These are the activations of a small neural network, seen along a few directions. Each row is one input.
In each table, some parts of the input vary, and every possible input appears once, in random order.
Descriptions start from the smaller parts, as in this example, which fits no table here: one of 8 places around a ring, together with either a single point or one of 9 places around a ring or (one of 2 separate values, together with one of 6 places along a line).
Shared parts are said once, and a part with two or three values counts as separate values.
In the rows, zero is written as 128.

Other details of the inputs vary at random and push rows far along two fixed directions, the same in every table; ignore that.

A family of inputs:
row 1: [ 93  89 103 152 152 118 162 154 115  97 129 134]
row 2: [157 112 129  99 138 185 120 121 137 132 195 106]
row 3: [135 127 112 101 123 173 111 104 129 147 191  85]
row 4: [121 131 114  95 137 163 112  97 134 152 170  88]
row 5: [103 111 106 152 115 105 138 144 110 104 100 142]
row 6: [123 135 120  96 152 157 131 100 146 151 176  97]
row 7: [147 118 129  91 118 170 116 113 131 138 190  99]
row 8: [138 143 131 151 117 102 139 143 127 120 100 154]
row 9: [119 142 110 142 121 113 116 130 129 138 127 123]
row 10: [134 142 126 152 120  97 139 141 130 126 100 152]
row 11: [189 222 176 144 108  97  88 119 159 193  78 154]
row 12: [178 226 161 157 100  79  75 130 150 200 100 148]
row 13: [132 139 142 138 126 106 135 132 131 121  88 152]
row 14: [132 124 126 102 161 173 126 109 140 156 175  94]
row 15: [ 91  89  97 142 141 111 170 140 117  92 126 137]
row 16: [125 105 127 141 116 113 149 147 122  89 107 159]
row 17: [140 125 150 115 113 125 118 126 131 123 114 133]
row 18: [ 84  84 110 124 137 116 160 133 104  92 111 131]
row 19: [111 147 121 129 129 116 114 124 129 138 111 125]
row 20: [146 147 150 124 125 125 124 120 140 130 114 138]
row 21: [125 138 133 124 117 127 112 121 126 133 111 126]
row 22: [148 125 154 139 127 120 123 150 130 110  86 156]
row 23: [136 133 148 148 136 115 128 144 129 124  86 152]
row 24: [137 130 152 147 133 115 126 141 129 116  89 153]
row 25: [141 144 149 119 117 120 111 119 131 138 115 130]
row 26: [ 92 116 119 137 136  96 141 138 116 113  98 142]
row 27: [192 227 184 140  95  93  69 121 150 198  78 149]
row 28: [122 105 136 127 126 116 149 141 128  85  92 151]
row 29: [118 108 119 159 137 110 150 158 117 108 104 149]
row 30: [129 131 103 104 130 162 112 103 133 154 190  85]
row 31: [122 141 131 129 136 116 137 122 137 135 111 134]
row 32: [151 117 126 104 145 186 122 112 135 140 202  96]
row 33: [122 143 132 122 129 114 123 123 126 143 118 128]
row 34: [133 125 126  85 128 176 108  95 136 141 176  83]
row 35: [ 97  76 113 134 123 119 155 139 103  83 131 136]
row 36: [ 83  89 112 140 161 123 162 146 117 100 113 135]
row 37: [135 157 126 145 128 106 130 131 141 144 126 135]
row 38: [142 123 130  98 156 179 124 106 138 154 177  93]
row 39: [ 87  86  98 137 134 106 158 141 107  96 129 132]
row 40: [141 125 120  96 128 166 118 102 127 153 197  89]
row 41: [137 124 118 100 119 176 110 102 130 142 192  88]
row 42: [ 83  87 105 129 132 124 152 133 106  90 105 128]
row 43: [115 112 117 160 141 109 149 156 119 110 110 146]
row 44: [120 112 125 149 122 111 152 141 120  93 111 155]
row 45: [ 90  79  99 135 130 113 160 138 104  92 128 132]
row 46: [122 106 124 157 136 117 148 155 115 102 107 150]
row 47: [186 208 183 138  82 107  65 129 153 174  74 146]
row 48: [140 118 123  98 111 176 110 113 133 134 185  96]
Each input here is: one of 2 separate values, together with one of 4 places along a line, together with one of 6 places along a line.
Question: Changing only the place on the line of 4 turns row 32 into row 44. The same change can be made to row 24. Which row results?
Answer: row 20
Question: Change only the place on the line of 4 in row 48. List by row number the other rows that result.
Answer: row 2, row 7, row 16
Question: Change only the choice among 2 separate values in row 39. List by row number the other rows that result.
Answer: row 33
Question: Change only the choice among 2 separate values in row 9. List by row number the other rows that result.
Answer: row 19
Question: Change only the place on the line of 6 in row 4. List by row number the other rows that result.
Answer: row 19, row 21, row 34, row 42, row 47
